Each row below holds a small network's activations on one input, seen along a few directions.
In each table, some parts of the input vary, and every possible input appears once, in random order.
Descriptions start from the smaller parts, as in this example, which fits no table here: ring(5) and (point or line(11) or (values(2) and line(6))).
Shared parts are said once, and a part with two or three values counts as separate values.
In the rows, zero is written as 128.

Other details of the inputs shift rows strongly along three fixed directions, in all tables alike. That doesn't count.
These rows show it; all are for the same input, with only those details redrawn:
[172 107 107 143 137  67  84  54 103  96  82 216 119]
[102 135 123 122 117 139 119 165 126 114 107 140 169]
[ 96 164 135 126 154 111  73 134 115 146 135 181 144]
[125 121 132 124 118 138 130 160 133 134 137 106 139]
[139 110 124 128 113 128 131 142 130 120 120 119 136]
[121 119 120 125 110 135 129 154 128 107 102 132 160]

A family of inputs:
row 1: [134 137 139 133 162 103 126  74 120 156 172 144  90]
row 2: [102 174 119 128 158  99  90  82 114 128 109 205 140]
row 3: [134 112 120 128 125 132 166 109 128 110 132 120 129]
row 4: [134 128 142 135 162 110 114 102 105 160 171 159 103]
row 5: [100 150 122 116 121 146 135 146 144 134 126 105 144]
row 6: [149 104 127 129 116 142 156 146 129 135 138  98 129]
row 7: [112 140 125 114 119 149 116 164 128 136 124 107 151]
row 8: [102 142 114 122 111 136 142 130 134  91  77 159 167]
row 9: [207  73  82 147  97  86 157  36 118  53  48 178 127]
row 10: [142 109 123 125 120 136 137 141 133 135 132 102 127]
row 11: [127 107 137 128 130 140 163 141 124 136 146 106 128]
row 12: [166 128 142 166 182 103  97  79 126 153 168 115  39]
row 13: [ 93 176 145 116 155 128  74 145 122 180 158 133 128]
row 14: [111 149 109 113 112 137 121 136 131 109  96 125 154]
row 15: [181  68 146 137 118 126 182 113 133 144 165  77  78]
row 16: [113 137 111 121 118 140 150 135 134 104 103 129 160]
row 17: [110 145 121 115 106 139 119 141 137 107  94 133 149]
row 18: [127 128 129 120 113 135 143 130 147 132 127  99 119]
row 19: [190  70 140 139 110 124 190  89 143 130 167  77  67]
row 20: [129 105 134 130 126 132 156 144 119 120 141 123 135]
row 21: [113 141 118 113 101 139 129 138 138 106  89 120 148]
row 22: [156 112 139 137 164 100 122  85 108 160 177 148  82]
row 23: [106 145 126 119 118 139 132 152 143 126 132 108 143]
row 24: [119 119 129 127 119 136 166 135 131 106 134 115 143]
row 25: [136 134 150 135 154 109 102 112 121 165 162 157  97]
row 26: [112 136 107 118 113 140 138 136 138 104  99 123 156]
row 27: [124 129 132 158 151 151 145 144 133 106 123 101 111]
row 28: [125 120 141 127 122 142 146 154 134 141 134 110 132]
row 29: [ 99 167 152 119 148 131  74 149 124 173 158 143 122]
row 30: [105 135 128 125 127 147 157 137 127 120 139 122 150]
row 31: [118 138 131 118 115 153 119 167 129 146 136  96 144]
row 32: [111 150 152 128 161 114 120  99 125 162 176 146  96]
row 33: [130 132 121 117 104 135 134 141 140 117 121  94 133]
row 34: [106 172 131 123 156 115  86 110 126 161 155 153 119]
row 35: [117 142 112 134 141  89  65  86 103  93  61 251 157]
row 36: [133 131 118 116 105 137 142 132 141 128 118  84 124]
row 37: [125 133 132 125 121 135 152 142 141 130 146  99 129]
row 38: [143 108 127 131 118 126 144 139 124 120 125 123 135]
row 39: [127 120 123 125 126 138 143 147 125 128 124 122 144]
row 40: [126 121 128 127 125 136 144 142 128 132 122 118 142]
row 41: [125 130 137 124 117 143 153 141 145 132 141 106 122]
row 42: [128 101 139 130 118 145 162 148 126 119 133 123 133]
row 43: [107 165 146 123 152 119  92 118 137 167 165 144 102]
row 44: [120 133 128 150 131 156 133 159 133 116 118  73 106]
row 45: [107 131 137 120 119 146 126 162 136 137 123 116 144]
row 46: [206 108 129 136 133  88 115  54 130 167 174  97  41]
row 47: [120 125 125 123 121 139 129 147 132 133 118 114 144]
row 48: [105 128 129 152 156 153 144 140 122  76 105 137 138]
row 49: [ 79 181 142 116 150 125  63 145 117 154 125 173 149]
row 50: [191  71  83 142  98  94 129  66 110  57  36 190 145]
row 51: [194  80 124 132 100 116 141 112 132 127 135  82  92]
row 52: [110 156 146 126 156 115  84 138 122 171 169 145 118]
The inputs of row 52 and row 51 match in every part but one. If row 26 is changed in the same way as row 52 into row 51, which row does it become?
Answer: row 14
The inputs of row 20 and row 38 match in every part but one. If row 3 is changed in the same way as row 20 into row 38, which row does it become?
Answer: row 16
What is each input in this table made of?
Answer: line(4) and (point or (values(2) and ring(6)))
Which other rows does row 2 become when the ring(6) part takes its other values? List them by row number.
Answer: row 8, row 9, row 16, row 37, row 41
Which other rows does row 24 become when the values(2) part takes its other values? List them by row number.
Answer: row 20
A walk changes only the line(4) part. It starts at row 30 and steps to row 9. List the rest of the walk in order.
Answer: row 34, row 46
A walk changes only the ring(6) part. It starts at row 45 and steps to row 35. List the rest of the walk in order.
Answer: row 52, row 50, row 10, row 47

A family of inputs:
row 53: [ 34 171 149 116 149 184 159 210 132 141 163 111 181]
row 54: [136 124 100 127 110 114 110 112 120  85  65 163 155]
row 55: [106 175 147 113 155 108  51 138 120 195 173 158 121]
row 56: [130 125 126 104  85 156 132 183 151 152 135  50 139]
row 57: [180  77 126 132  99 133 165 133 136 126 138  72 107]
row 58: [158 116 147 150 176  91 112  69 115 156 177 157  64]
row 59: [ 68 142 123 130 143 141 148 141 108  80  86 203 195]
row 60: [157 119  91 119  92 101  91  93 124  88  46 173 152]
row 61: [145 148 149 117 143 104  73 121 133 205 187 112  83]
row 62: [137 100 112 145 130 117 146 100 108  71  78 188 149]
row 63: [242  89 118 149 135  52  97   6 125 144 141 132  18]
row 64: [ 89 142 112 131 131 135 143 128 120  73  82 181 179]
row 65: [149 117 117 107  75 147 135 161 157 135 118  50 126]
row 66: [155 100 130 136 112 146 173 133 148 119 141  61 100]
row 67: [118 107 115 142 131 116 158  96  97  61  71 220 174]
row 68: [113 112 134 131 118 166 195 163 139 116 142  82 144]
row 69: [133  99 133 131 115 163 184 158 141 116 140  65 125]
row 70: [156  96 131 138 115 149 178 134 144 123 141  63 101]
row 71: [ 94 186 150 125 173 108  58 127 118 187 171 163 113]
row 72: [ 60 215 149 116 172 130  51 154 124 187 164 155 134]
The inputs of row 58 and row 59 match in every part but one. If row 62 is changed in the same way as row 58 into row 59, which row does it become?
Answer: row 67
What is each input in this table made of?
Answer: line(4) and line(5)
